Each row below holds a small network's activations on one input, seen along a few directions.
Each table varies a few parts of the input and shows all the possible inputs, shuffled.
Descriptions start from the smaller parts, as in this example, which fits no table here: ring(5) and (point or ring(11) or (values(3) and line(6))).
Shared parts are said once, and a part with two or three values counts as separate values.

Table:
row 1: [ 20  55 -78  -6  66   0  25  74 -54  41  39  47 -15  55  48  50 -27  82
 -55]
row 2: [-15 -19  32   0 -12 -15 -19 -43  54 -42  -3  48 -15 -13 -26 -19  16   6
  20]
row 3: [-14 -18  15 -19  -1 -11  11   0  -6  20 -19 -33  16  -5 -29 -23  15 -52
  -2]
row 4: [-20  17  15 -16   5   4  22  -6  -2  19  -1 -51  11   9 -16  -1   3 -37
 -11]
row 5: [ 26  -6   1  29 -20  22 -20  -7 -21   9  -8 -48  14 -18  19  22 -25 -27
  33]
row 6: [ 29  60 -81  -4  61  11  34  79 -91  76  29 -27   4  55  41  64 -49  14
 -41]
row 7: [-22 -21  15 -20  -9 -18   5  -6  29 -26  -7  46  -8  -8 -24 -42  33  17
 -15]
row 8: [  1 -30  26  29  -9   5 -18 -32  59 -36   3  20   8 -10   2 -21  17  37
  15]
row 9: [  7 -28  26  29  -2  11 -13 -24  21  12  -9 -58  34  -8  -6  -2  -1 -33
  27]
row 10: [-29  15  15 -18  -2  -3  16 -12  35 -27  11  28 -14   4 -10 -19  23  32
 -24]
row 11: [ -7 -18  31   0  -3 -10 -15 -35  18   6 -15 -32  11 -10 -32  -1  -2 -63
  31]
row 12: [ 20  -9   2  28 -27  14 -26 -15  18 -39   4  30 -14 -20  29   3  -4  42
  21]
row 13: [  6   3 -12 -15 -20  -1   2  16 -48  17 -19 -23  -3 -15  -1   4 -11 -44
   7]
row 14: [ -1   0 -11 -18 -29  -9  -5  11 -12 -29  -6  55 -29 -17   6 -14  10  24
  -5]
Q: What is each input in this table made of?
A: values(2) and (point or ring(6))
Q: The inputs of row 1 and row 6 match in every part but the values(2) part. If row 8 is changed in the same way as row 1 into row 6, which row does it become?
A: row 9
Q: Which other rows does row 9 become when the ring(6) part takes its other values? List them by row number.
A: row 3, row 4, row 5, row 11, row 13

Table:
row 15: [-25 -27  27 -27 -31 -11   9  -6  15 -19 -26   0   1 -29 -17 -54  44 -13
 -11]
row 16: [  0  52 -62 -39  27  -2  44  72 -96  65   5 -22  -1  29   6  30 -25 -19
 -45]
row 17: [ -2  16 -20  -4   0   9  24  14   9 -25  23  40 -17  16   9 -17   2  52
 -32]
row 18: [ -3 -40  39  24 -29  14 -19 -24  28  -9 -18 -44  32 -28  -4 -27  21 -12
  21]
row 19: [ 18 -35  32  25 -48  12 -36 -45   5 -21 -27 -28   5 -44 -17  -6 -19 -65
  62]
row 20: [ 10  15 -28 -14 -15  -5 -19  30 -30 -22   4  75 -38 -16  31  15  -1  54
  -9]
row 21: [ 34   5 -20  34  -7  13 -38   2 -13 -15   4  28 -13 -13  53  37 -23  54
  23]
row 22: [ 31  36 -48   6  40  16  17  52 -77  70  12 -72  15  33  38  53 -41 -25
 -15]
row 23: [ 24   5 -11  47   4  27   6  -6  28 -17  26  -5   9  17  29  12 -14  51
   5]
row 24: [  9 -20   3  26  47 -10 -12 -12  32  19  14   1  24  25 -10  12  -5   4
  14]
row 25: [-49  18  35 -40  13 -16  24 -22  35  -7   1   5  -7  13 -36 -21  31 -10
 -26]
row 26: [ -6 -22  17 -25 -58 -20 -11 -23  -8 -32 -30  15 -26 -36 -33 -28   9 -64
  32]
row 27: [-24   5  42   9  19   4  -4 -42  56   1   9 -41  20   6 -17   7   8 -10
   5]
row 28: [-16  -8  -6 -22  39 -31  13   9  16  12   3  47  -4  26 -33 -14  13   4
 -24]
Q: What is each input in this table made of?
A: values(2) and (point or line(6))
Q: A walk changes only the line(6) part. It starts at row 26 and steps to row 15. List the rest of the walk in order.
A: row 25, row 28, row 17, row 20
Q: Which other rows does row 25 become when the values(2) part takes its other values? List them by row number.
A: row 27

Table:
row 29: [ -32  -89  105   10  -73  -13  -40 -100  110  -78  -43   -1   13  -67
  -61  -85   58  -50   59]
row 30: [ 17   7  -6  29   1  23  -4   2   1   1  12 -25  11   3  30  17 -12  26
   4]
row 31: [ -35  -78  107    8  -74  -12  -41 -106  110  -80  -41    1    6  -67
  -63  -75   52  -55   63]
row 32: [-23  21 -11 -31  31 -14  32  22  -7  22   9   6  -1  27 -15  -6  12   5
 -40]
row 33: [ 15  13  -4  27   1  23  -5  -3   2  -1  13 -23   6   4  29  22 -16  23
   6]
row 34: [  2  21 -24 -16 -12  -1   5  22 -26 -13   4  40 -27  -3  17   5  -3  29
 -15]
row 35: [  7  10 -15   7  23  -4  -4   5   8  -4  17  37 -10  17  10  16  -9  35
  -5]
row 36: [  5   9 -27 -13 -11  -1   8  33 -28  -8   1  37 -17  -3  19  -7   5  36
 -22]
row 37: [ -36  -72  108    7  -74  -12  -43 -111  110  -82  -39    2    3  -66
  -65  -69   47  -58   65]
row 38: [-24  27 -10 -33  31 -14  30  17  -6  20  11   8  -5  28 -16   0   8   1
 -36]
row 39: [  2  23 -23 -17 -12  -2   4  20 -26 -14   5  41 -29  -3  16   7  -4  27
 -14]
row 40: [ 18   1  -7  31   1  24  -2   7   0   4  10 -27  16   3  32  11  -8  30
   1]
row 41: [  7  12 -15   7  23  -4  -5   3   8  -5  17  38 -12  17   9  19 -11  34
  -4]
row 42: [-23  18 -12 -30  32 -13  32  25  -7  24   8   5   2  27 -14  -8  14   6
 -41]
row 43: [  4  12 -27 -14 -11  -1   8  30 -28  -9   2  38 -20  -3  19  -4   3  34
 -20]
row 44: [ 31  -2 -29  21  12   9 -10  25 -38  29   1 -19  12   5  24  27 -26  -4
  10]
row 45: [ -1  29 -20 -20  17  -1  21  24 -47  41   0 -38   3  17  -4  23 -19 -41
 -13]
row 46: [ 28  13 -25  17  11   7 -14  12 -36  22   4 -15   0   6  21  41 -35 -12
  17]
row 47: [ 10  -2 -19  11  24  -3  -1  15   6   2  14  33   0  17  13   6  -1  42
 -11]
row 48: [ 29   7 -26  18  11   8 -12  17 -37  25   3 -16   4   5  22  36 -31  -8
  15]
row 49: [  1  17 -23 -17  18   0  24  34 -49  46  -3 -42  12  16  -2  12 -12 -35
 -19]
row 50: [ 30   4 -27  19  12   8 -12  20 -37  26   2 -17   7   5  23  33 -30  -7
  13]
row 51: [ 15  16  -4  26   0  23  -6  -6   3  -3  14 -22   4   4  28  25 -18  21
   8]
row 52: [  1  20 -23 -18  18   0  23  31 -49  45  -2 -41  10  16  -2  15 -14 -37
 -17]
row 53: [ 30   1 -28  20  12   8 -11  22 -38  27   2 -18   9   5  24  30 -28  -5
  12]
row 54: [  4  15 -26 -15 -11  -1   7  27 -27 -10   3  39 -22  -3  18  -1   1  32
 -18]
row 55: [ -33  -85  106   10  -73  -12  -40 -102  110  -79  -42    0   11  -67
  -62  -82   56  -52   60]
row 56: [  8   4 -17   9  24  -4  -3  10   7  -1  15  35  -5  17  11  11  -5  39
  -8]
row 57: [ -34  -82  106    9  -73  -12  -41 -104  110  -80  -41    1    8  -67
  -63  -78   54  -53   62]
row 58: [  2  14 -24 -16  18   0  24  37 -50  48  -3 -43  15  16  -1   9 -10 -33
 -21]
row 59: [-25  29  -9 -33  30 -14  29  15  -5  18  11   9  -8  28 -17   3   7   0
 -35]
row 60: [ 28  10 -25  18  11   8 -13  15 -36  24   3 -16   2   6  22  38 -33 -10
  16]
row 61: [  3  18 -25 -15 -12  -1   6  25 -27 -11   4  40 -25  -3  17   2  -1  31
 -17]
row 62: [-24  24 -10 -32  31 -14  31  20  -6  21  10   7  -3  27 -16  -3  10   3
 -38]
row 63: [  8   7 -16   8  23  -4  -3   7   8  -2  16  36  -8  17  11  14  -7  37
  -7]
row 64: [ 16  10  -5  28   1  23  -4  -1   2   0  12 -24   9   4  29  20 -14  25
   5]
row 65: [  0  23 -22 -19  18  -1  22  29 -48  44  -1 -40   7  17  -3  18 -15 -38
 -16]
row 66: [ -1  26 -21 -19  17  -1  22  26 -48  42  -1 -39   5  17  -4  20 -17 -40
 -14]
row 67: [-22  15 -12 -29  32 -13  33  27  -8  25   8   4   4  27 -13 -12  16   8
 -43]
row 68: [  9   1 -18  10  24  -4  -2  12   7   0  14  34  -3  17  12   8  -3  41
 -10]
row 69: [ -35  -75  107    7  -74  -12  -42 -109  110  -81  -40    2    4  -66
  -64  -72   49  -56   64]
row 70: [ 17   4  -6  30   1  24  -3   4   1   3  11 -26  14   3  31  14 -10  28
   2]
Q: The inputs of row 41 and row 47 match in every part but one. If row 39 is changed in the same way as row 41 into row 47, which row does it become?
A: row 36
Q: What is each input in this table made of?
A: line(6) and (point or ring(6))
Q: List by row number the other rows that have the line(6) part in common with row 61.
A: row 31, row 48, row 62, row 63, row 64, row 65
Q: A walk changes only the ring(6) part. It starts at row 66 and steps to row 60. List the rest of the walk in order.
A: row 33, row 35, row 34, row 38
Q: List by row number the other rows that have the line(6) part in common with row 53.
A: row 42, row 43, row 49, row 55, row 68, row 70
